These are the activations of a small network on made-up records, seen along a few directions, one row for each record.
After each row come some of the record's fields: VUMON, MONU, BADO, LEDID, BAG, ZOV, ZADU.
A field that a record lacks is written none.
The largest differences between rows may come from other fields.
In the rows, zero is written as 500.
Strong random noise was added to every row along 6 fixed directions; ignore it. To show where, here is one row again and again, with new noise each time:
[515 593 546 340 439 535 533 477 521 719 523 551 330 534 533 439 599 467
 463 487 635 470 595 600 535 484]
[575 536 570 520 431 397 573 307 411 413 375 544 492 534 574 626 633 574
 558 567 387 421 460 530 675 547]
[486 314 601 247 521 218 491 540 260 556 751 408 360 279 781 475 543 546
 428 507 411 390 365 682 573 462]
[531 567 513 540 466 649 463 442 569 451 386 578 500 499 476 491 597 477
 514 512 595 485 550 508 474 452]
[682 385 543 502 541 623 295 381 518 398 537 699 732 346 509 563 513 411
 443 520 693 406 533 548 367 453]
[594 469 481 601 485 672 289 467 519 461 496 654 725 424 518 587 450 452
 454 594 713 393 583 490 416 499]
[522 446 625 211 543 310 580 442 402 686 644 488 308 447 557 430 632 400
 497 391 513 509 447 647 526 452]
[494 575 488 431 394 577 428 559 480 719 564 550 428 498 625 499 484 537
 411 603 681 381 633 578 551 530]

[456 656 613 351 454 595 582 336 567 546 413 586 226 534 530 460 658 458
 542 460 596 506 561 586 561 354] -> VUMON: sozo / MONU: none / BADO: rivo / LEDID: kotep / BAG: dokaz / ZOV: maz / ZADU: pov
[519 524 477 614 324 533 587 458 485 210 327 442 424 450 693 503 583 829
 438 639 209 409 479 539 681 537] -> VUMON: sozo / MONU: none / BADO: zita / LEDID: lem / BAG: ruma / ZOV: neper / ZADU: sof
[288 419 514 505 698 178 547 683 320 605 639 255 510 562 403 524 444 297
 704 401 378 637 278 387 500 513] -> VUMON: dusok / MONU: vofom / BADO: rivo / LEDID: kotep / BAG: tolo / ZOV: sizeg / ZADU: sof
[350 520 537 459 348 330 683 438 342 479 496 397 249 515 723 553 467 711
 493 569 271 463 450 553 744 523] -> VUMON: sozo / MONU: none / BADO: zita / LEDID: nanu / BAG: ruma / ZOV: neper / ZADU: pov
[420 463 475 431 533 422 464 701 450 810 709 440 532 517 533 493 293 449
 438 535 626 490 574 497 477 592] -> VUMON: dusok / MONU: vofom / BADO: rivo / LEDID: kotep / BAG: dokaz / ZOV: neper / ZADU: sof
[413 468 575 355 529 190 670 439 340 670 611 396 351 606 453 512 528 438
 577 399 375 579 401 514 611 571] -> VUMON: sozo / MONU: none / BADO: rivo / LEDID: nanu / BAG: tolo / ZOV: sizeg / ZADU: sof
[465 423 570 447 482 487 471 334 401 397 550 555 497 424 594 546 560 502
 456 475 499 442 484 552 504 434] -> VUMON: sozo / MONU: none / BADO: rivo / LEDID: kotep / BAG: ruma / ZOV: neper / ZADU: pavad
[484 399 539 511 552 638 459 380 580 411 507 649 595 406 405 484 371 361
 475 393 666 602 509 494 311 398] -> VUMON: sozo / MONU: none / BADO: rivo / LEDID: nanu / BAG: dokaz / ZOV: neper / ZADU: pov
[309 510 511 513 465 599 522 524 484 424 489 474 340 441 526 423 449 479
 502 472 524 569 487 494 494 381] -> VUMON: sozo / MONU: none / BADO: zita / LEDID: nanu / BAG: ruma / ZOV: neper / ZADU: pov
[358 588 519 386 515 353 605 722 462 589 568 259 181 528 619 379 652 558
 536 499 316 490 424 550 602 421] -> VUMON: dusok / MONU: vofom / BADO: zita / LEDID: nanu / BAG: tolo / ZOV: maz / ZADU: pavad
[664 542 556 506 456 405 620 372 511 383 362 536 475 487 582 577 627 646
 530 608 355 414 448 566 666 557] -> VUMON: dusok / MONU: vofom / BADO: rivo / LEDID: nanu / BAG: ruma / ZOV: maz / ZADU: pov
[281 504 393 659 442 674 347 738 492 473 532 434 538 436 605 491 278 553
 464 623 634 475 541 433 441 478] -> VUMON: sozo / MONU: none / BADO: rivo / LEDID: kotep / BAG: dokaz / ZOV: sizeg / ZADU: sof
[469 585 599 607 599 426 685 262 530 433 278 546 511 709 193 578 581 235
 764 385 418 741 397 367 549 489] -> VUMON: sozo / MONU: none / BADO: rivo / LEDID: nanu / BAG: ruma / ZOV: maz / ZADU: sof
[427 552 536 468 427 401 509 400 374 556 548 497 420 542 604 595 515 537
 483 579 473 400 544 521 660 504] -> VUMON: dusok / MONU: vofom / BADO: rivo / LEDID: nanu / BAG: ruma / ZOV: maz / ZADU: pavad
[508 479 544 495 508 382 549 491 443 317 436 475 405 384 621 512 565 569
 567 572 344 489 357 561 613 466] -> VUMON: sozo / MONU: none / BADO: rivo / LEDID: nanu / BAG: tolo / ZOV: sizeg / ZADU: pov
[756 530 523 453 521 439 456 377 524 678 529 645 677 601 414 610 567 461
 491 521 581 410 589 520 537 639] -> VUMON: dusok / MONU: vofom / BADO: rivo / LEDID: nanu / BAG: tolo / ZOV: sizeg / ZADU: sof
[722 677 483 413 479 812 502 507 814 491 363 587 386 541 371 277 816 528
 435 390 605 507 652 574 364 387] -> VUMON: dusok / MONU: vofom / BADO: zita / LEDID: lem / BAG: tolo / ZOV: maz / ZADU: pov
[403 611 523 299 511 413 593 557 488 743 546 384 226 571 509 380 714 465
 538 391 507 510 507 579 538 455] -> VUMON: sozo / MONU: none / BADO: rivo / LEDID: kotep / BAG: dokaz / ZOV: sizeg / ZADU: pov
[526 406 505 537 524 553 429 464 499 429 542 566 644 432 516 551 377 500
 461 529 574 482 518 481 445 515] -> VUMON: dusok / MONU: vofom / BADO: rivo / LEDID: kotep / BAG: dokaz / ZOV: neper / ZADU: sof
[359 537 485 582 429 410 691 439 447 453 376 380 431 667 421 516 515 555
 548 397 280 623 460 398 591 558] -> VUMON: sozo / MONU: none / BADO: zita / LEDID: lem / BAG: dokaz / ZOV: neper / ZADU: sof
[523 659 471 475 483 676 662 623 786 480 314 452 282 584 362 280 605 565
 504 419 470 643 573 512 440 458] -> VUMON: dusok / MONU: vofom / BADO: zita / LEDID: nanu / BAG: dokaz / ZOV: sizeg / ZADU: sof
[595 550 598 416 544 561 521 285 570 276 377 619 398 401 536 468 732 460
 550 469 505 479 449 585 502 336] -> VUMON: sozo / MONU: none / BADO: rivo / LEDID: nanu / BAG: dokaz / ZOV: maz / ZADU: pavad
[495 458 513 540 505 601 435 447 534 381 464 549 565 448 502 512 490 484
 494 497 540 500 481 478 423 450] -> VUMON: sozo / MONU: none / BADO: rivo / LEDID: kotep / BAG: dokaz / ZOV: maz / ZADU: sof
[378 315 539 237 551 259 538 630 339 760 833 377 346 389 625 422 315 462
 406 434 521 528 442 616 487 513] -> VUMON: dusok / MONU: vofom / BADO: rivo / LEDID: nanu / BAG: dokaz / ZOV: neper / ZADU: sof
[544 359 504 559 535 491 264 449 376 591 661 607 817 485 474 663 381 374
 471 517 704 408 538 439 413 570] -> VUMON: sozo / MONU: none / BADO: rivo / LEDID: kotep / BAG: tolo / ZOV: maz / ZADU: sof
[435 400 499 448 453 625 465 560 524 280 562 486 359 291 646 356 469 637
 370 506 472 485 475 593 429 375] -> VUMON: sozo / MONU: none / BADO: zita / LEDID: nanu / BAG: tolo / ZOV: neper / ZADU: sof
[473 490 444 482 445 687 360 641 534 516 568 510 493 403 622 433 459 606
 363 555 628 406 592 552 416 480] -> VUMON: dusok / MONU: fon / BADO: rivo / LEDID: kotep / BAG: ruma / ZOV: sizeg / ZADU: sof
[210 394 482 544 665 527 464 713 476 393 568 298 427 379 454 339 457 342
 599 355 489 693 334 426 283 327] -> VUMON: sozo / MONU: none / BADO: rivo / LEDID: kotep / BAG: ruma / ZOV: sizeg / ZADU: sof
[558 448 479 491 523 534 464 510 542 646 612 563 621 556 367 495 363 416
 447 441 633 548 578 457 407 575] -> VUMON: dusok / MONU: vofom / BADO: zita / LEDID: nanu / BAG: tolo / ZOV: neper / ZADU: sof
[199 377 434 672 596 500 453 812 453 231 530 287 452 324 528 390 327 461
 601 515 392 636 279 405 403 353] -> VUMON: sozo / MONU: none / BADO: zita / LEDID: nanu / BAG: tolo / ZOV: neper / ZADU: pov
[329 571 474 474 428 514 640 525 483 590 435 366 302 607 498 414 570 564
 487 397 406 579 525 472 531 486] -> VUMON: sozo / MONU: none / BADO: rivo / LEDID: nanu / BAG: dokaz / ZOV: neper / ZADU: pov
[372 544 426 701 543 505 417 620 434 534 471 469 662 573 467 647 285 414
 596 599 578 507 483 360 513 546] -> VUMON: dusok / MONU: fon / BADO: rivo / LEDID: kotep / BAG: dokaz / ZOV: sizeg / ZADU: pov
[247 432 430 589 522 423 370 710 313 570 669 335 562 459 625 562 318 499
 508 579 529 450 447 426 507 531] -> VUMON: sozo / MONU: none / BADO: rivo / LEDID: kotep / BAG: dokaz / ZOV: sizeg / ZADU: sof
[294 635 447 557 325 371 753 487 352 590 352 283 261 720 585 529 594 726
 532 504 220 524 499 445 757 623] -> VUMON: sozo / MONU: none / BADO: rivo / LEDID: nanu / BAG: ruma / ZOV: neper / ZADU: pov
[566 404 623 360 558 222 523 274 287 607 605 571 585 545 486 688 505 363
 569 428 468 463 405 512 593 544] -> VUMON: dusok / MONU: fon / BADO: rivo / LEDID: kotep / BAG: ruma / ZOV: maz / ZADU: pov
[365 554 407 561 457 434 608 670 486 692 503 310 456 666 460 462 396 571
 486 482 377 575 525 394 553 648] -> VUMON: dusok / MONU: vofom / BADO: zita / LEDID: lem / BAG: dokaz / ZOV: neper / ZADU: sof
[622 545 540 361 628 412 587 603 600 526 525 483 361 468 436 377 557 406
 582 490 462 581 414 589 516 453] -> VUMON: dusok / MONU: vofom / BADO: zita / LEDID: lem / BAG: tolo / ZOV: sizeg / ZADU: sof
[344 481 405 678 506 663 310 673 461 366 497 409 599 408 570 490 481 538
 503 563 556 434 480 424 411 421] -> VUMON: sozo / MONU: none / BADO: rivo / LEDID: kotep / BAG: ruma / ZOV: sizeg / ZADU: pov
[543 463 497 443 253 604 459 417 473 548 576 648 468 423 734 549 332 751
 267 651 616 336 682 623 603 594] -> VUMON: sozo / MONU: none / BADO: rivo / LEDID: nanu / BAG: dokaz / ZOV: neper / ZADU: sof

Which values does each new row have?
[323 507 505 497 491 533 574 438 490 568 471 440 459 624 368 467 532 413
 523 316 517 621 515 420 427 469] -> VUMON: sozo / MONU: none / BADO: rivo / LEDID: kotep / BAG: dokaz / ZOV: neper / ZADU: sof
[530 496 429 761 415 624 418 468 488 318 369 563 724 522 538 678 341 620
 478 658 488 426 523 391 531 580] -> VUMON: dusok / MONU: fon / BADO: rivo / LEDID: nanu / BAG: ruma / ZOV: maz / ZADU: pov
[589 533 388 679 667 551 300 788 574 549 550 490 785 496 384 533 368 351
 594 638 633 463 471 394 411 543] -> VUMON: dusok / MONU: vofom / BADO: zita / LEDID: lem / BAG: tolo / ZOV: sizeg / ZADU: pov
[660 637 549 424 406 580 672 292 668 633 358 664 425 699 336 484 542 483
 502 456 537 584 641 513 566 594] -> VUMON: sozo / MONU: none / BADO: zita / LEDID: lem / BAG: dokaz / ZOV: neper / ZADU: sof
[522 591 495 546 508 462 536 463 495 559 437 516 513 634 414 550 543 466
 583 536 483 520 503 455 574 569] -> VUMON: sozo / MONU: none / BADO: rivo / LEDID: nanu / BAG: tolo / ZOV: sizeg / ZADU: sof
[450 487 447 509 564 391 541 805 492 542 584 273 446 452 579 391 461 564
 512 558 332 527 400 496 509 522] -> VUMON: dusok / MONU: vofom / BADO: zita / LEDID: lem / BAG: ruma / ZOV: maz / ZADU: sof
[562 577 546 503 448 528 528 304 501 488 381 591 492 574 485 579 628 516
 532 494 493 458 532 506 565 511] -> VUMON: sozo / MONU: none / BADO: rivo / LEDID: kotep / BAG: ruma / ZOV: sizeg / ZADU: pov
[514 546 484 381 454 527 460 595 517 750 620 546 441 466 620 488 416 532
 391 606 673 384 617 608 533 527] -> VUMON: dusok / MONU: vofom / BADO: rivo / LEDID: kotep / BAG: dokaz / ZOV: neper / ZADU: pov
[494 413 513 599 580 377 431 457 406 471 566 552 702 548 388 650 330 339
 602 531 532 534 423 388 497 554] -> VUMON: sozo / MONU: none / BADO: zita / LEDID: nanu / BAG: tolo / ZOV: maz / ZADU: sof
[723 449 586 425 420 531 666 144 605 337 362 673 517 510 441 528 576 622
 403 396 394 533 543 577 513 550] -> VUMON: dusok / MONU: vofom / BADO: rivo / LEDID: nanu / BAG: dokaz / ZOV: neper / ZADU: sof
[336 504 474 627 525 562 432 614 475 319 472 417 474 408 566 477 459 512
 567 582 489 509 417 458 491 410] -> VUMON: sozo / MONU: none / BADO: rivo / LEDID: kotep / BAG: tolo / ZOV: sizeg / ZADU: sof
[502 518 532 349 400 491 619 383 492 748 539 535 385 622 460 456 521 522
 407 401 523 551 607 535 525 592] -> VUMON: sozo / MONU: none / BADO: rivo / LEDID: nanu / BAG: ruma / ZOV: neper / ZADU: sof
[434 402 584 302 456 153 604 473 250 601 661 369 325 488 699 537 545 600
 501 495 322 429 377 594 683 548] -> VUMON: sozo / MONU: none / BADO: rivo / LEDID: kotep / BAG: tolo / ZOV: maz / ZADU: sof
[402 390 473 484 564 453 518 678 477 461 569 323 452 431 506 372 506 528
 482 407 398 583 409 488 418 473] -> VUMON: dusok / MONU: vofom / BADO: rivo / LEDID: nanu / BAG: tolo / ZOV: neper / ZADU: sof
[662 336 500 521 509 487 351 422 444 315 555 560 723 380 544 547 579 586
 422 487 449 389 468 518 429 528] -> VUMON: sozo / MONU: none / BADO: rivo / LEDID: nanu / BAG: tolo / ZOV: sizeg / ZADU: sof
[859 326 613 305 606 519 549 294 674 363 524 682 596 375 371 393 573 439
 421 333 485 583 479 613 337 477] -> VUMON: dusok / MONU: vofom / BADO: zita / LEDID: lem / BAG: dokaz / ZOV: neper / ZADU: sof
[385 557 505 426 465 590 557 539 586 601 531 532 335 488 498 403 368 465
 473 502 634 586 563 532 462 461] -> VUMON: sozo / MONU: none / BADO: rivo / LEDID: nanu / BAG: dokaz / ZOV: sizeg / ZADU: sof
[561 416 525 405 431 415 578 365 425 505 521 479 482 534 514 479 630 581
 420 367 350 492 498 534 517 529] -> VUMON: sozo / MONU: none / BADO: zita / LEDID: lem / BAG: ruma / ZOV: neper / ZADU: pov
[643 404 524 414 518 446 429 513 493 477 628 545 555 408 569 501 476 552
 420 527 512 410 486 567 484 513] -> VUMON: dusok / MONU: vofom / BADO: zita / LEDID: nanu / BAG: tolo / ZOV: maz / ZADU: sof
